B =
[[126 145 157 127 126 124 133 131 140 120 124]
 [130 131 129 141 124 137 119 125 130 125 119]
 [127 127 115 124 147 131 124 133 131 140 133]
 [120 115 115 136 132 140 131 136 138 130 124]
 [127 130 138 123 127 123 146 135 135 122 124]
 [118 121 123 129 138 133 127 151 125 125 125]
 [124 137 144 131 127 130 141 129 150 124 125]
 [129 128 126 123 132 128 120 116 130 137 133]
 [122 130 123 126 135 127 125 133 128 133 142]]
B[0,0]: 126
B[6,9]: 124
B[:, 4]: [126, 124, 147, 132, 127, 138, 127, 132, 135]
B[0,4]: 126
B[:, 8]: [140, 130, 131, 138, 135, 125, 150, 130, 128]
B[7,3]: 123
B[:, 10]: [124, 119, 133, 124, 124, 125, 125, 133, 142]
B[5,6]: 127
B[4,4]: 127
B[2]: [127, 127, 115, 124, 147, 131, 124, 133, 131, 140, 133]
B[1,1]: 131
B[5,4]: 138
B[7]: [129, 128, 126, 123, 132, 128, 120, 116, 130, 137, 133]
B[:, 1]: [145, 131, 127, 115, 130, 121, 137, 128, 130]
B[1,9]: 125
B[7,6]: 120
B[5,1]: 121
B[2,2]: 115
B[3,3]: 136
B[6,0]: 124
B[1,2]: 129
B[6]: [124, 137, 144, 131, 127, 130, 141, 129, 150, 124, 125]
B[8,7]: 133
B[5,3]: 129
B[4,3]: 123
B[6,6]: 141
B[8]: [122, 130, 123, 126, 135, 127, 125, 133, 128, 133, 142]
B[7,2]: 126
B[7,0]: 129
B[3,2]: 115
B[0]: [126, 145, 157, 127, 126, 124, 133, 131, 140, 120, 124]
B[5,0]: 118
B[8,5]: 127
B[0,3]: 127
B[2,9]: 140

A =
[[131 144 142 123 125 117 106 141 142 146 108 123 136 131]
 [127 115 130 144 109 143 125 119 140 133 131 130 115 117]
 [130 146 137 123 118 144 130 132 136 114 113 138 109 109]
 [126 144 107 128 123 131 106 144 106 143 132 115 135 129]
 [146 132 112 118 126 138 126 124 145 114 142 108 131 126]
 [142 142 120 139 116 119 111 143 133 128 145 121 141 132]
 [138 142 138 124 147 111 106 141 123 120 148 126 139 127]
 [147 125 132 146 147 125 138 115 120 132 131 138 116 126]]
A[-8,-14]	131
A[1,-11]	144
A[:, -11]	[123, 144, 123, 128, 118, 139, 124, 146]
A[-2,5]	111
A[-7,-9]	143
A[7,8]	120
A[1]	[127, 115, 130, 144, 109, 143, 125, 119, 140, 133, 131, 130, 115, 117]
A[-8]	[131, 144, 142, 123, 125, 117, 106, 141, 142, 146, 108, 123, 136, 131]
A[6,-11]	124
A[:, -7]	[141, 119, 132, 144, 124, 143, 141, 115]
A[2,1]	146
A[3,12]	135
A[7,2]	132
A[-6,8]	136
A[5,3]	139
A[2,12]	109
A[-5,-14]	126
A[:, -9]	[117, 143, 144, 131, 138, 119, 111, 125]
A[-1,3]	146
A[-3,-14]	142
A[:, -8]	[106, 125, 130, 106, 126, 111, 106, 138]
A[-4,1]	132
A[:, -4]	[108, 131, 113, 132, 142, 145, 148, 131]
A[:, -1]	[131, 117, 109, 129, 126, 132, 127, 126]
A[4,-8]	126
A[:, -3]	[123, 130, 138, 115, 108, 121, 126, 138]
A[-6,10]	113
A[-1,-9]	125
A[-4,12]	131
A[-5]	[126, 144, 107, 128, 123, 131, 106, 144, 106, 143, 132, 115, 135, 129]
A[-3,-6]	133
A[2,-1]	109

m =
[[122 129 110 116 127 122 113 115 130 118 127 125 147 111 133 122]
 [138 139 128 128 127 124 123 133 129 137 137 118 147 100 125 128]
 [125 136 112 125 128 125 129 131 138 120 126 119 142 105 136 138]
 [130 141 111 117 134 130 121 143 133 123 124 129 143 104 136 135]]
Indices start at 0.
row 0 col 0: 122
row 3 col 10: 124
row 2 col 2: 112
row 3 col 3: 117
row 2 col 12: 142
row 2 col 5: 125
row 2 col 10: 126
row 0 col 10: 127
row 2 col 3: 125
row 3 col 15: 135
row 0 col 14: 133
row 3 col 8: 133
row 0 col 1: 129
row 0 col 2: 110
row 2 col 0: 125
row 3 col 14: 136
row 2 col 15: 138
row 3 col 6: 121
row 1 col 15: 128
row 0 col 5: 122
row 1 col 5: 124
row 0 col 4: 127

W =
[[123 119 130 135 100 118 126 117]
 [123 133 136 150 129 135 114 140]
 [125 127 137 129 131 134 132 115]
 [126 117 131 140 127 141 129 146]
 [141 109 108 130 146 126 112 132]]
Indices start at 0.
(0, 0) -> 123
(4, 0) -> 141
(2, 0) -> 125
(3, 0) -> 126
(3, 1) -> 117
(0, 5) -> 118
(2, 5) -> 134
(0, 3) -> 135
(1, 6) -> 114
(0, 7) -> 117
(4, 3) -> 130
